A small network was trained on made-up records. Each row is its average activation on records with the value named, seen along a few directions.
Values that are neighbours, or in one group, have similar rows; names and order tell nothing.
In the rows, 500 means zero.
Random noise pushes rows far along 8 fixed directions. That doesn't count. These rows show it; they differ only by the noise:
[621 476 635 718 473 546 647 374 560 555 540 353 382 602 447 416 466 501]
[531 513 423 403 506 619 339 586 465 649 572 600 767 316 615 508 512 437]
[746 365 527 407 426 406 812 490 372 529 660 470 513 712 495 592 476 622]
[591 459 498 385 493 330 380 631 296 491 606 455 766 609 642 480 536 502]
[473 553 482 465 509 482 501 465 509 505 423 432 478 502 501 468 489 517]
[363 468 283 455 677 616 611 270 630 551 559 359 504 536 267 568 448 605]
[745 503 307 341 553 501 681 617 283 728 695 422 769 515 486 642 530 569]
[188 725 461 526 712 612 217 489 507 361 248 480 557 454 451 503 708 325]
[460 655 500 601 597 563 382 479 494 451 335 402 574 428 497 376 583 364]
[191 545 593 437 479 446 249 456 605 398 341 536 359 538 570 485 505 509]


W, 10 values:
w5: [370 571 388 455 639 487 457 479 430 567 545 392 553 625 443 584 590 578]
w10: [517 409 673 511 429 625 689 606 447 671 708 602 332 671 511 771 579 569]
w2: [704 520 291 530 605 487 515 624 329 441 521 498 739 315 435 412 528 396]
w1: [423 536 553 605 544 485 380 637 405 510 673 651 457 597 466 657 641 456]
w4: [656 493 266 453 520 443 558 659 412 671 642 415 545 428 404 588 453 549]
w8: [537 501 609 733 399 403 308 504 571 521 528 569 441 368 622 296 410 416]
w7: [469 506 566 501 539 589 448 625 493 452 476 586 443 608 533 671 628 466]
w3: [840 423 547 633 484 405 767 429 421 613 674 286 613 583 455 413 391 536]
w6: [336 561 662 487 448 753 529 628 501 268 267 847 342 435 494 773 765 321]
w9: [856 412 680 415 196 553 902 599 492 642 535 782 424 342 621 547 416 534]
W is arranged as a ring.
Going along W from w3 by way of its neighbour w9, in what order are w2, w4, w8, w6 met?
> w8, w2, w4, w6
How many steps from neighbour to neighbour lead from w10 to w1, at the fewest?
> 5

L, 16 values:
l9: [421 451 513 444 561 668 406 450 509 492 569 646 621 583 527 620 604 421]
l14: [438 548 447 446 519 531 468 365 579 377 360 574 615 365 515 312 499 435]
l3: [752 362 741 668 284 530 441 687 476 509 623 675 566 419 676 446 511 365]
l7: [642 696 417 565 460 337 668 490 425 749 455 194 402 445 440 363 380 588]
l10: [684 627 541 616 464 391 640 383 460 457 333 284 432 561 502 338 489 469]
l6: [568 718 347 490 517 413 510 711 361 589 366 371 394 400 435 499 540 501]
l12: [452 419 453 412 374 398 286 570 566 402 388 539 533 281 638 304 358 512]
l4: [463 286 614 535 404 715 531 354 733 643 697 607 399 483 551 544 364 549]
l8: [529 630 351 490 738 516 607 482 340 333 440 511 661 547 346 559 684 406]
l11: [163 603 352 487 618 571 111 472 646 521 415 596 552 249 527 431 475 463]
l15: [195 400 397 296 500 377 464 484 573 503 535 383 337 599 424 658 369 758]
l13: [443 472 523 568 526 552 618 352 663 367 401 381 430 498 401 410 411 551]
l2: [336 543 517 542 529 478 287 567 525 444 479 607 452 491 510 540 552 434]
l5: [825 428 527 464 421 613 763 443 484 461 435 574 562 453 570 384 435 454]
l1: [415 646 509 704 615 567 366 588 446 975 757 379 505 510 402 683 592 490]
l16: [474 298 523 503 621 608 582 346 590 374 642 455 580 681 391 603 525 542]
L is arranged as a ring.
Going along L from l12 by way of its neighbour l3, in what order are l14, l7, l6, l15, l1 met?
> l6, l1, l7, l14, l15
List every value one step from l4, in the order listed.
> l5, l16
List every value one step from l11, in the order listed.
> l8, l2
